These are the activations of a small neural network, seen along a few directions. Each row is one input.
Each table varies a few parts of the input and shows all the possible inputs, shuffled.
A made-up example of a description, with smaller parts first: values(2) and (point or line(11) or (line(6) and ring(8))).
Shared parts are said once, and a part with two or three values counts as separate values.

Rows:
x1: [  4.4   4.0  41.6 -97.4  39.5  29.3  40.4 -11.5 -41.0 -75.9  32.5]
x2: [ -9.7 -41.3  -6.8  36.6 -30.2 -37.0  19.9  55.8  13.1   0.4 -17.5]
x3: [-24.3  12.9 -12.8  17.1  53.7 -21.1 -23.0  -8.8  -4.8   1.5  47.6]
x4: [ 21.7  17.8 -59.1 -13.1 -11.1  -8.5 -21.6  32.1  41.3 -40.0 -11.4]
x5: [  4.3  13.2   2.7 -15.0   1.4 -39.2 -50.0 -57.6  23.0  -0.1 -12.8]
x6: [ -5.2  -7.8  38.4  12.7 -62.5 -36.6 -28.9 -26.8 -16.7  40.8 -27.2]
x7: [ 12.4   5.1 -24.2   9.6 -45.5  54.3  24.5  22.2   3.4  22.3  -8.1]
x8: [ 11.5  -7.3 -28.8  21.8 -56.6  13.7   6.2  44.3  19.2  -5.8 -13.8]
x9: [ 23.5  39.3 -47.9 -22.0  11.2  41.9  -0.6   2.9  23.7  -9.3  -8.7]
x10: [ -6.6  11.8  50.1  30.2 -35.1 -17.7 -30.9 -12.7   1.8  47.0  25.8]
x11: [-43.2 -11.0  -4.5  -1.3  62.3 -33.8  -5.3  19.9   4.5 -20.9  11.5]
x12: [ -2.4 -22.8 -37.5 -12.7  17.1 -60.9  -1.0  41.6  29.0 -32.2 -17.3]
x13: [ 22.8  12.1 -23.8 -33.2  44.1  39.6  15.2 -40.4   6.3  -0.7 -13.6]
x14: [-26.0   6.7  14.2  54.6  -3.4 -35.3   9.1  19.2 -45.5  27.1  31.5]
x15: [ -6.9  26.5  10.4  -4.7  18.3 -36.1 -42.6 -39.6  29.8   9.1  34.3]
x16: [ 18.6 -27.1  22.2   7.5 -21.5  44.2 -10.5 -21.9 -22.9  41.1 -34.4]
x17: [ 10.6   3.5  54.8 -28.4  -7.0  47.1  67.1   5.1 -38.5 -53.8  18.3]
x18: [ 22.3  -1.1 -10.0 -18.5  29.9  24.8 -17.3 -51.7   8.7   6.6 -17.2]
x19: [-35.8 -17.5  14.0  50.0   6.7 -33.5  27.3  45.1 -24.8  11.4   3.8]
x20: [  7.8 -17.1   7.2   6.3 -11.5  64.8  21.9 -17.1  -9.7  31.2 -23.4]
- What do these inputs look like to the network? => values(2) and (point or ring(9))
- The inputs of x2 and x12 match in every part but the values(2) part. If x17 is changed in the same way as x2 into x12, which row does it become? => x1
- A walk changes only the ring(9) part. It starts at x19 and steps to x14. List the rest of the walk in order. => x10, x6, x16, x20, x7, x8, x2

Rows:
x21: [-13.8   2.1   8.4 -17.0  31.6 -19.0   5.8  12.2 -24.4 -21.6  25.8]
x22: [  2.9  15.1  14.4 -18.5  21.1 -27.1 -18.1 -20.8 -11.2 -18.1  23.6]
x23: [ 25.3  13.7  -7.6 -14.7   2.9  45.9   5.5 -39.3  -6.2  18.7 -17.1]
x24: [-20.1  -3.4 -60.5  51.3 -12.2 -63.5 -53.8  42.4  50.7  18.9  -9.7]
x25: [-11.3 -16.4   7.4  -9.9  36.6   5.1  27.7  26.1  -8.3 -31.0  23.4]
x26: [  4.2   8.6  20.9 -20.7  14.0  -9.2 -26.1 -39.7   0.9   1.7   3.7]
x27: [ 16.3   2.7   8.6 -21.1   6.1  19.1  -5.6 -46.6   0.1  22.7 -12.5]
x28: [  2.5   6.8  -7.7 -10.3 -12.6  35.7  31.0  11.7  15.5 -30.3 -21.0]
x29: [ -1.0 -13.0 -14.9 -14.7   4.2   3.8  34.9  36.0  -3.4 -35.4  -2.9]
x30: [ 19.6  16.2 -10.9 -19.4  -9.1  60.2   9.9  -6.9  11.2  -8.4 -10.3]
x31: [-24.5 -32.4  41.8  95.0 -82.7 -51.0 -11.4  24.9 -24.9  82.8  -3.1]
- What do these inputs look like to the network? => values(2) or ring(9)
- What sort of input is x31? => values(2)

Rows:
x32: [-21.1 -12.7 -30.7  -4.0  60.8  -8.7  13.9   1.2  39.0  -3.6  10.6]
x33: [ -3.4  -0.8  54.5  -7.2  11.4  13.4  22.5 -23.6 -20.2 -28.1  15.1]
x34: [-12.0 -20.3 -18.2 -24.2  51.6 -19.6  -6.8   3.0  44.9 -20.9 -12.2]
x35: [-11.5   3.5  43.7   8.4  25.3  23.2  34.6 -24.2 -26.8  -9.0  32.7]
x36: [ -4.9 -18.2   8.5  42.6 -70.3  29.8 -12.2  21.0   8.3  34.3 -23.5]
x37: [-10.5  12.4   7.0 -29.3  12.4  19.5  32.9  42.6 -14.1 -50.2  52.5]
x38: [  6.8 -11.8 -38.0 -11.9  -2.5  -2.1  32.7  71.3   3.8 -61.4 -34.1]
x39: [  9.7 -26.8  18.1  39.8 -19.3  18.0  12.9   0.5 -37.7  51.7  -5.5]
x40: [ 57.8  34.9 -13.2 -89.6   4.4  66.6 -11.2 -75.9  11.8 -24.6 -33.2]
x41: [ -9.5  -6.7 -54.2  19.3  16.2  19.3  45.9  57.5  -2.8 -29.7  -5.3]
x42: [ -5.9 -13.7   5.3  49.5 -62.2  34.7  -9.6  24.3   4.7  38.2 -21.1]
x43: [ 17.2 -33.8  31.6  16.7 -38.5   1.8  -2.2  -1.7 -31.9  34.1 -22.8]
x44: [ 12.9 -35.0  26.3  27.5 -34.8   8.4   1.5  -2.9 -32.0  40.5 -16.0]
x45: [ 51.8  33.1 -16.3 -75.6  15.4  68.2  -3.0 -74.9  11.5 -10.4 -20.2]
x46: [-14.6  17.4 -18.4   4.3  38.5 -66.7 -79.2 -10.9  13.3  -3.0  10.3]
x47: [-13.5   9.3  -2.9 -17.0  19.2  26.9  36.9  35.1 -15.5 -41.8  56.8]
x48: [  0.5  -0.5  15.2 -46.4  -7.1  -0.5  29.1  44.7  -3.7 -60.2  33.9]
x49: [-17.2  15.9 -26.8  16.6  38.0 -62.5 -63.3 -14.6  14.9   7.9  19.9]
x50: [-16.9 -15.8 -23.3 -14.6  59.3 -11.8  -1.5   1.9  40.9 -12.3  -2.8]
x51: [ -2.0  11.1 -19.1  35.3 -42.1 -59.8 -29.3   0.5  38.6  30.9   3.0]
x52: [ -0.9 -15.8  13.1  33.5 -74.4  24.4 -18.6  23.9   9.5  25.7 -32.8]
x53: [ -5.2  -9.5   1.3  54.4 -52.6  36.7  -5.0  26.6   3.5  47.4 -11.8]
x54: [  0.8  -7.3 -42.0  -1.3   8.5   6.4  33.2  69.0   0.8 -50.7 -24.8]
x55: [-15.5   0.1  27.8  13.1   1.8  -5.3  18.3 -24.4 -48.8  37.7   2.3]
x56: [-12.5  -8.4  35.7  -1.7 -16.5 -18.0  12.1 -26.4 -39.4  27.0  -7.2]
x57: [ 11.0 -30.8  23.1  34.2 -26.7  12.7   6.3  -1.1 -35.4  47.3 -10.6]
x58: [ -5.5   9.5  13.3 -39.7   5.1  11.1  28.7  45.9 -10.5 -57.7  43.5]
x59: [ 43.3  42.9 -20.1 -56.6  36.8  79.2   6.4 -69.2   5.5   8.2  -3.2]
x60: [ -4.4  15.9 -22.5  44.5 -36.2 -52.8 -21.9   3.7  36.4  37.2   8.6]
x61: [ -5.4  22.2 -23.0  52.3 -26.0 -46.7 -21.2   6.7  32.3  45.7  14.7]
x62: [ -4.4  -3.4 -47.0   8.3  15.6  14.0  37.2  66.2  -2.7 -42.2 -15.2]
x63: [-10.7   5.9 -16.4  -2.6  24.4 -77.0 -79.4 -16.4  20.8  -8.1   4.2]
x64: [ -5.5 -25.7 -14.4 -34.3  40.0 -28.8  -8.3   4.6  49.1 -32.1 -21.6]
x65: [  1.0  -3.6  61.7 -16.3   6.9   5.7  14.6 -21.9 -16.2 -32.9   4.9]
x66: [ -8.6  -4.5  43.8 -13.8 -19.0 -23.0   3.5 -24.3 -40.8  16.9 -17.5]
x67: [  0.7   5.6 -16.1  25.6 -51.1 -66.4 -33.6  -2.2  41.9  22.5  -3.6]
x68: [-13.9  -4.3  30.9   5.4  -5.9 -13.6  18.0 -26.4 -44.2  34.0  -1.8]
x69: [-19.2  22.4 -29.3  22.7  48.2 -55.7 -61.3 -13.5  10.7  17.5  24.7]
x70: [ 48.2  44.6 -17.6 -69.1  26.1  78.9  -1.2 -71.1   5.4  -4.8 -14.3]
x71: [ -7.2   2.1  48.8   1.3  19.3  20.1  27.9 -24.8 -24.6 -20.7  23.6]
- The inputs of x48 and x47 match in every part but one. If x38 is changed in the same way as x48 into x47, which row does it become? => x41
- The inputs of x57 and x43 match in every part but one. If x42 is changed in the same way as x57 into x43, which row does it become? => x52
- What do these inputs look like to the network? => line(4) and (point or ring(9))
- A walk changes only the ring(9) part. It starts at x54 and steps to x58. List the rest of the walk in order. => x33, x56, x44, x36, x51, x46, x34
- A walk changes only the line(4) part. It starts at x59 and steps to x70. List the rest of the walk in order. => x45, x40
